A small network was shown many inputs. Here are its activations along a few directions, one row for each input.
Each table varies a few parts of the input and shows all the possible inputs, shuffled.
Descriptions start from the smaller parts, as in this example, which fits no table here: one of 8 places around a ring, together with either a single point or one of 9 places around a ring or (one of 3 separate values, together with one of 4 places along a line).
Shared parts are said once, and a part with two or three values counts as separate values.

Other details of the inputs shift rows strongly along three fixed directions, in all tables alike. That doesn't count.

Table:
r1: [ 17   5  13  33   0  12   5  21  -1 -25  18 -14   5  13]
r2: [-21   8  -5  63   8 -25   4 -26   5 -37  -3 -15  30   0]
r3: [-15   9 -13  57  16 -14 -10 -20  -1 -37 -17  -3  30  -8]
r4: [ 25   7   8  26   4  15   3  21  -3 -30  18 -16  -2  14]
r5: [ -8  -9  19  42  -7  19  -3   9  -7 -15  13 -13   8  20]
r6: [  8  10  15 -10  -4  16 -20  19 -12  25  10  27 -15   0]
r7: [ 40  16 -19 -10  39  -6  20 -13  27 -55  10 -41  21   5]
r8: [ 26  -1  15   8  15  27  29  10 -12 -29   6  -9   4  -2]
r9: [ 16 -25  -6  -2   5  18  25  27   2 -27  17 -19   4  21]
r10: [-39 -12 -20  -4 -11 -14   6 -27  -2   8 -17   3   6  -8]
r11: [ 44 -34   8  28  10  -5   5  28   0 -21 -12 -40 -14   7]
r12: [  1   0  18 -17  -9  25 -24  16  -7  29   7  18 -11   9]
r13: [-38 -11 -19  -4 -11 -18   1 -23   4  10 -11   1   5   1]
r14: [ -5 -10   4 -20 -20   6  14  23 -14  24   7  21 -20  -1]
r15: [ -3  15  -8 -10  16  -6  -3 -24   8  -2 -18   8  15 -18]
r16: [-30   6  -3   9   2 -11 -28 -26   8  15  -6  10  14   0]
r17: [  9  27 -18 -12  12 -14 -27 -10  18  -4  -3  -1   6  -2]
r18: [ -8   5 -29 -19   0 -23   6 -12   8  -5  -6  -1  -3  -6]
r19: [-35   1 -21   8 -16 -23   4 -20  -4   8 -15  11   1 -14]
r20: [ -2 -14   6 -28 -16  14  21  20  -7  25   5  16 -19   1]
r21: [ 16 -20  -5   2   6  22  40  25  -7 -28   3 -10   1   4]
r22: [ 24  26 -10 -43  14  -7   1 -14  26  -4   6 -17  -1  -4]
r23: [ 21 -11  12  10  19  27   4  18  -8 -25   5  -2  12  11]
r24: [ 21  15  -9 -50  20   1  12 -28   2 -12  -7 -10   6 -16]
r25: [ 28  29 -15 -40  17 -12  -3 -16  12  -9   9  -9  -6  -6]
r26: [-14  11  -5  -9   4 -13 -11 -33   9   2   2  -8   8   0]
r27: [ -1  21 -14  -4  14 -16 -19 -19   6  -3 -10  10   8  -9]
r28: [-15   7 -27 -10 -11 -27  -2  -6  21   4  -1  -7   3   1]
r29: [ 33 -24  13 -20  -7  -4 -12  22  -8  30 -15 -13 -42  -4]
r30: [  1   6  21  -6  -6  14 -11  16 -16  27   2  33 -10  -6]
r31: [-31   4   0   9   1  -8 -14 -30  -2  11 -20  17  19 -16]
r32: [ 16  -3 -29 -61  14  -8  18 -11  15 -11  -4 -14   1  -1]
r33: [  9  -4 -29 -54  11  -6  22 -15   8 -10 -10 -10   4 -10]
r34: [  7   9  24 -17 -11  17   9   6 -26  20   4  24 -17 -15]
r35: [-24  13  -1  11   3 -16 -19 -21  16  16  -6  11  15  -6]
r36: [ 12 -22  -9   2  -1  20  15  29   3 -25  13 -22  -1  25]
r37: [ -8 -10  -2  22 -11 -47 -17 -14  16  29 -30 -16 -16 -17]
r38: [-33   8  -1  14  -6 -14 -31 -21  15  18  -8   7  18   0]
r39: [ -3  -4  23 -13  -7  20 -15  13  -9  31   9  25  -6   3]
r40: [  5  -6  -2 -27 -17   9   7  26  -9  21  15  15 -27   5]
r41: [  7  10  21 -13 -11  18   4   4 -29  18   3  24 -21 -14]
r42: [ -1  -5  19 -18  -1  29  -8   6 -24  21  -5  27  -9  -7]
r43: [  0   2  26 -20 -17  19  -7  10  -7  28  15   9 -13   5]
r44: [ 24  27 -11 -38  15 -14   0 -17  14  -6   8  -9   0  -8]
r45: [ -2  -3  23 -19  -9  26   5  -3 -27  19   1  17 -14  -7]
r46: [ -3 -10   3 -23 -19  12  20  20 -20  21   0  22 -19  -9]
r47: [-37  18  -1  32 -13 -25 -34 -17  12  22  -7  16  15  -5]
r48: [ -9   4 -25 -22  -5 -18   6  -8  28   3  -1 -13   4   3]
r49: [  7   3  21 -18   0  22  -3  14  -9  25   2  27  -9  -4]
r50: [ 19   2  12  29   9  15  12  13 -16 -31  12  -6   0   8]
r51: [ -1  20 -10 -10  10 -11 -18 -14  26   3  -6  -2  13  -3]
r52: [ -8 -29  17  92 -21 -25 -16  23 -14   5 -19 -14 -19   0]
r53: [-45  -9 -15   6 -24 -23  -8 -16  17  19  -4  -2   8   4]
r54: [ 34  12 -16  -1  38  -5  25 -17  20 -59   1 -37  23   2]
r55: [ 20 -10  16  14  14  23  19   8 -11 -32  12 -15  10  12]
r56: [ -7 -14   6 -22 -20  11  14  22  -2  30  13  15 -18   5]
r57: [ 29 -13 -11  -1   7  12  27  35   2 -31  19 -16  -2  16]
r58: [ 12  -2 -31 -55  12  -8   8 -10  18  -7   3 -17  -2   6]
r59: [-18  -5  20  66  -5   7 -12  18 -10  -5   8  13  15  10]
r60: [-31   5 -23   6 -21 -28 -11  -9  14  13  -2   1  -3   1]
r61: [-41   5   5  17  -9 -17 -13 -40  -3  14  -8   7   9  -5]
r62: [ 35 -25   8  50   1 -17   1  33  -4 -14 -12 -29 -19   1]
r63: [  6  -3  18 -24   1  27 -12  10 -17  21   1  23 -11   2]
r64: [-22  -7  21  68  -6  12  -3  11 -23  -9  -6  20  17  -3]
r65: [-15 -14  25  48  -7  14   4   5 -11 -10  16  -5  13  15]
Each input here is: one of 5 places along a line, together with either a single point or (one of 3 separate values, together with one of 4 places along a line).
- The inputs of r46 and r19 match in every part but the place on the line of 5. If r57 is changed in the same way as r46 into r19, which row does it become? => r40
- Change only the place on the line of 4 in r64. List by row number the other rows that result. => r30, r47, r59
- Change only the place on the line of 4 in r35. List by row number the other rows that result. => r15, r49, r51
- Change only the place on the line of 5 in r4. List by row number the other rows that result. => r1, r5, r22, r43
- Change only the choice among 3 separate values in r63. List by row number the other rows that result. => r13, r61
- Change only the place on the line of 5 in r41. List by row number the other rows that result. => r8, r24, r34, r45

Table:
r66: [ 18  -7   4 -12   2  12   3  18  -7   3  -1   2 -11   0]
r67: [  4  -7   6 -12  -5   8  10   5  -5   8   3   0 -10   0]
r68: [ 79  34 -62 -95  59 -17  20 -19  41 -62   0 -47   9  -5]
r69: [ 24 -19  19   6  -3  27  13  38 -22  -1   7   4 -17   7]
r70: [-19  27  13  -8   6   8 -17 -29  -8  14  -1  28  16 -12]
r71: [-18  13 -10 -20 -11 -18  -6 -17   6  23  -3  13  -5  -9]
r72: [-11  -1  -1  -7  -8 -13 -12  -7   1  22 -11  10  -5  -9]
r73: [-21  32   7 -20   6   2 -20 -38  -4  18  -5  30  15 -17]
r74: [-21   1 -10 -24  -9 -14  -4 -19   5  24  -8   9  -3  -8]
r75: [ 22  -8  21   6  -8  27  17  36 -18  -3  19   4 -17   9]
r76: [-12  12   1  -7 -10 -10 -15  -7   7  20   3   9  -4  -1]
r77: [-14 -12   7  79  -4  -1  14  10  -6 -38   7 -17  18  12]
r78: [-44  -1 -11  68  -2 -40 -23 -34  16 -10 -18 -13  28  -2]
r79: [ 11 -17  16  42   3  16   0  26  -9 -17   4  -9   0  13]
r80: [-17   9  -5  -9 -11 -10  -7  -6   4  18  -1  12  -3  -4]
r81: [-21   2 -10 -25  -9 -12  -9 -18   8  24  -9   9  -1  -7]
r82: [  4  -6   7 -11  -3  10  -5   8   0  10   5   0  -6   7]
r83: [  5   2   1 -10  -5   7   2  13   0   6   8   7  -6   3]
r84: [-12  12   1  -6 -10 -11 -16  -7   8  22   4   9  -3  -1]
r85: [-21   2 -10 -25  -7 -12  -8 -17   9  24  -8   9  -1  -6]
r86: [ 21  -4  10  -9   0   7   8  13 -10   5  -1  -1 -16  -5]
r87: [-30 -11  -9  58  -1 -20   6 -20   6 -27  -9 -20  25   3]
r88: [ 38 -18  24   8   0  32  20  41 -23 -11  10  -3 -20   7]
r89: [  0 -10   1 -15  -4   9   8   8  -7   5   2   3  -7   3]
r90: [ 20 -19  22   2  -3  34   5  36 -12   1  16  -1 -11  17]
r91: [ 17  -4 -35  47  36 -22  15 -15  20 -76 -12 -48  35   6]
- The inputs of r82 and r90 match in every part but one. If r80 is changed in the same way as r82 into r90, which row does it become? => r83
- Describe the family of inputs behind these rows. => one of 2 separate values, together with either a single point or (one of 3 separate values, together with one of 4 places along a line)
- Change only the choice among 3 separate values in r67. List by row number the other rows that result. => r75, r86

Table:
r92: [ 29  -3 -13   9  22  10  25  13  10 -47   9 -29  13  11]
r93: [ 26  -8  30 -24 -16  32   2  44 -24  33  17  20 -34   3]
r94: [  0  19  -9 -35   7 -10  -8 -28   5   8  -9   4   2 -13]
r95: [  3   6 -15 -33   4 -22 -10 -20  17  12  -9  -7  -7  -7]
r96: [-4 -7  2 10 -5 -5 -7  5  4  7 -1 -7 -4  2]
r97: [ 37  -5 -15  13  22   4  10  18  10 -45   3 -30   7  11]
r98: [-13  11  22 -18 -21   9 -19   0 -12  44   3  30 -17  -7]
r99: [ 10  -7 -17  -7  13  -4  11  -1  11 -21   1 -21   5   6]
r100: [  9  11  -9 -16  17   4   2  -9   9 -19   2  -3  16   2]
r101: [-69 -27  11  97 -28 -22 -10 -14  -7   5 -14  -1  21   3]
r102: [ 17  10  -4   1  18   3  -1  -8   5 -24   3 -13   9   1]
r103: [-46 -15  -7  80 -11 -27  -4 -17   1 -17 -17 -10  25   2]
r104: [-9 -2 10 22  4  8 -1 -3 -9 -3 -3  7 10 -2]
r105: [ 38 -21  34  -1  -7  48  24  54 -30   1  16   7 -26  11]
r106: [ 20   7 -10 -11  13 -10   3  -5  11 -14  -3 -14   1  -1]
r107: [ -7  20 -12 -39   8  -9  -7 -27   8   6  -3   7   1 -10]
r108: [ 10  10 -10  -3  14   6   7  -8   7 -26   7 -11  15   6]
r109: [  1 -15  20  12 -12  16   8  22 -21  12   5  10 -14   1]
r110: [ -4  13 -18 -36   1 -20  -2 -19  13   7  -4  -1   1  -8]
r111: [ 17 -10  29  28   2  35   2  35 -18 -10  14   8   0  12]
r112: [ 21   3 -10  -1  15  -8   4   1   7 -22   0 -18   2   1]
r113: [ 14   0 -16  -5  12  -5  12  -1   6 -25   4 -15   7   3]
r114: [-23   3 -10 -17 -15 -15  -8 -13   3  26  -8  14  -7  -8]
r115: [-24  11   2 -15  -7  -4 -11 -22  -1  27  -3  24   5 -10]
r116: [ -1  -5  28  16  -6  23  -6  18 -18  12   7  20  -5   4]
r117: [-13  -9  -4  17  -7   0   4   7   0  -5   1  -2   3   5]
r118: [  7  18 -14 -30   3 -21  -9 -18  17  10  -7  -3  -4 -11]
r119: [-19  -7  10 -25 -25   4  -5   5  -6  43   2  18 -17  -1]
r120: [-23   7  -4 -15 -14 -15  -3 -17   3  27  -6  14  -5  -9]
r121: [-4 -8  1 23 -3 -6 -3  8 -2 -3 -5 -1 -3  5]
- The inputs of r110 and r112 match in every part but one. If r100 is changed in the same way as r110 into r112, which row does it become? => r116
- Describe the family of inputs behind these rows. => one of 5 places along a line, together with either one of 2 separate values or one of 4 places along a line
